A small network was shown many inputs. Here are its activations along a few directions, one row for each input.
In each table, some parts of the input vary, and every possible input appears once, in random order.
Descriptions start from the smaller parts, as in this example, which fits no table here: one of 5 places around a ring, together with either a single point or one of 11 places around a ring or (one of 3 separate values, together with one of 6 places along a line).
Shared parts are said once, and a part with two or three values counts as separate values.

Other details of the inputs vary at random and push rows far along two fixed directions, the same in every table; ignore that.

A family of inputs:
row 1: [-23 -85 -12   3  -3 -44  40 -22  31   9 -29]
row 2: [  7  35   6 -38  24   2 -64 -22  -9 -15   5]
row 3: [-18 -48 -13  18   9 -28  33 -12  14  10 -18]
row 4: [  3   6   7 -57  13 -15 -57 -34   3 -17  -3]
row 5: [-11  21  28 -48  -9  25 -31  -4   4 -24 -11]
row 6: [ -7   9  11  -8 -16   8  -2  -4   2  -7  -7]
row 7: [-11   7   8 -10   2  13  -6  -2   5  -7  -6]
row 8: [ 24  11 -20  51  11  11  21  31 -26  17  37]
row 9: [ 18  18 -20  58   0  17  22  34 -34  17  34]
row 10: [ 18  48  27 -49  -1  14 -38   5  10  -6  16]
row 11: [-22 -50  -5  15 -16 -16  28  -4   5   3 -24]
row 12: [  6  20 -11  43  -6  -3  20  15 -13  17  13]
row 13: [  4  32  25 -44  15  24 -38   7   6 -12   4]
row 14: [-33 -74  -9  10 -13 -24  33 -14  14 -11 -39]
row 15: [ -2   2  24 -62   6  10 -28 -10  20 -21  -3]
row 16: [ 12  34  26 -52   0  13 -34   0  12  -6  11]
row 17: [ 13   1   7 -22   4   8 -12  12   2  -3  16]
row 18: [ 31  51 -18  67  -3  29  18  38 -42  29  54]
row 19: [  1  37  11 -38  -3   8 -63 -21 -20 -17   1]
row 20: [-18   6  24 -52  -9   9 -26  -6   2 -23 -21]
row 21: [-32 -59  -4  12 -22 -40  34 -19  22   3 -45]
row 22: [-15  21  22 -45   5  15 -29  -4   4 -16 -14]
row 23: [ 41  56 -17  67   3  15  18  37 -32  30  56]
row 24: [-13  25  25 -43   3  19 -32  -3   9 -11 -12]
row 25: [-23 -78 -15   8  -6 -59  46 -26  33   8 -34]
row 26: [-44 -93 -15  13   2 -36  40 -21  27 -11 -53]
row 27: [  4  40  13  -6 -19   8 -10   6 -10   0   5]
row 28: [ -5 -11   5 -14  16   7  -7   2   9 -14  -5]
row 29: [ 14   6 -10  36   9  11  16  14  -7  12  24]
row 30: [ 32  29 -16  63   4  13  21  32 -22  29  44]
row 31: [-30 -55 -11  23  -5 -31  35 -13  19   9 -36]
row 32: [  6  12  21 -56   8  17 -32   0  12 -23   7]
row 33: [ 33   4 -16  44  -2   9  23  30 -19  24  47]
row 34: [ -1  -6  -5  32 -21  -3  23   8  -8  14   2]
row 35: [-11 -38  -8  17   8 -17  23  -4  14  10 -12]
row 36: [-18  22  29 -53 -15   5 -26 -14   9 -16 -23]
row 37: [-21 -53  -7  15 -15 -16  26   0   3  -1 -24]
row 38: [-27 -57  -8  18 -17 -20  36 -16  13   0 -29]
row 39: [  4  35  -7 -40  16  10 -51 -30 -10 -25 -28]
row 40: [ 34  35 -17  65   4  13  21  30 -19  21  45]
row 41: [  4 -60 -46  15  11 -44  20 -41   3   0 -31]
row 42: [-25 -59 -31  30   8 -45   8 -34  -2   3 -30]
row 43: [-12  24  30 -50 -13  19 -32  -5   5 -13 -12]
row 44: [  1  -8 -11  33   1   7  15  21 -13   7   8]
row 45: [  0   1   7 -11  14  11  -8   3   7  -9   2]
row 46: [-20 -81 -15   0   2 -42  37 -15  21   0 -24]
row 47: [ 10  14  -8  37   0  18  11  26 -19  14  21]
row 48: [  6  10  -7  32 -18   8  20  13 -21  15  17]
row 49: [ 13  38  24 -48   0  12 -32  -3  15 -13  11]
row 50: [-21 -36 -10  27  -6 -28  30  -7  15   9 -28]
row 51: [-12  23  24 -45   6  25 -33  -3   8 -23 -12]
row 52: [ 39  43 -17  67   6  24  19  34 -27  24  55]
row 53: [ 40  22 -49  59  21   2   5   0 -37  13  21]
row 54: [-28 -60 -10  18 -16 -27  38 -11   5   3 -30]
row 55: [ 12   8   8 -19   2  11  -7   1   7  -2  18]
row 56: [  1  42  24 -46  12  13 -34  -4   9 -10  -1]
row 57: [ -9  16  24 -45   9  -2 -29 -10  25 -12 -20]
row 58: [ 22  13 -37  36  -5   1  -1 -12 -36   2  -2]
row 59: [ 38  22 -19  50  -3  10  26  28 -27  30  57]
row 60: [-12  31  25 -43   2  18 -31  -8  13 -18 -14]
row 61: [ -9  31  27 -41 -16  12 -28  -8  10 -19 -14]
row 62: [-29 -87 -13   0  -4 -58  46 -31  35   7 -39]
row 63: [-20  24  25 -50   1   5 -28 -13  14 -15 -24]
row 64: [ -5  22  22 -49  16  13 -31  -3   8 -15  -5]
row 65: [ 48  40 -17  57  -5  21  21  34 -26  26  66]
row 66: [ 10 -13 -13  33  11   3  16  21  -8  10  15]
row 67: [ 44  29 -18  49  -1  17  20  36 -33  27  63]
row 68: [-10  34  24 -37   0  13 -30  -7  14 -19 -15]
Description of these inputs: one of 4 places along a line, together with either one of 2 separate values or (one of 3 separate values, together with one of 5 places along a line).
Question: The inputs of row 19 and row 42 match in every part but the place on the line of 4. If row 61 is changed in the same way as row 19 into row 42, which row does it become?
Answer: row 68
Question: Which other rows does row 42 become when the choice among 2 separate values takes its other values? List them by row number.
Answer: row 39
Question: Which other rows does row 65 become when the place on the line of 5 takes its other values? List them by row number.
Answer: row 15, row 32, row 49, row 55
Question: Which other rows does row 19 become when the choice among 2 separate values takes its other values? List them by row number.
Answer: row 58

A family of inputs:
row 69: [  3  41  17 -45   7  30 -49  -2  -8 -26  -7]
row 70: [-23  10  20 -57  -2  -2 -35 -28   9 -20 -37]
row 71: [ 15  14 -19  42   4  18   4  13 -23   5  20]
row 72: [ 21  32  12 -31   0  16 -26   7  -7  -4  24]
row 73: [  2   9  -6   4   8  12  -7  -1 -10  -9  -5]
row 74: [-18 -48   0 -31   3 -28   9 -28  28  -7 -28]
row 75: [ 16  13 -24  69 -11   2  21  15 -34  22  29]
row 76: [-22   8  17 -56  -6  -2 -37 -24   7 -20 -35]
row 77: [-23 -86 -27  32  13 -43  45 -11  16   5 -28]
row 78: [ -1 -22 -12  19  -7 -29  22 -10   6   9  -9]
row 79: [-12 -42 -10  16  -6 -38  24 -21  20   8 -22]
row 80: [-10 -19  -2 -12  -1 -26   8 -22  20   0 -24]
row 81: [ 32  47  -3  14  19  31 -15  27 -23   9  40]
row 82: [ -4   6  27  56 -39  34  70  71   1  28  40]
row 83: [ 8  7 -5 10 18 10 -6 11 -4  4 19]
row 84: [ 17  29  15 -32   2  15 -30   1   1  -6  23]
Question: What do these inputs look like to the network?
Answer: either a single point or (one of 3 separate values, together with one of 5 places around a ring)
Question: Which other rows does row 81 become when the choice among 3 separate values takes its other values? List them by row number.
Answer: row 77, row 83
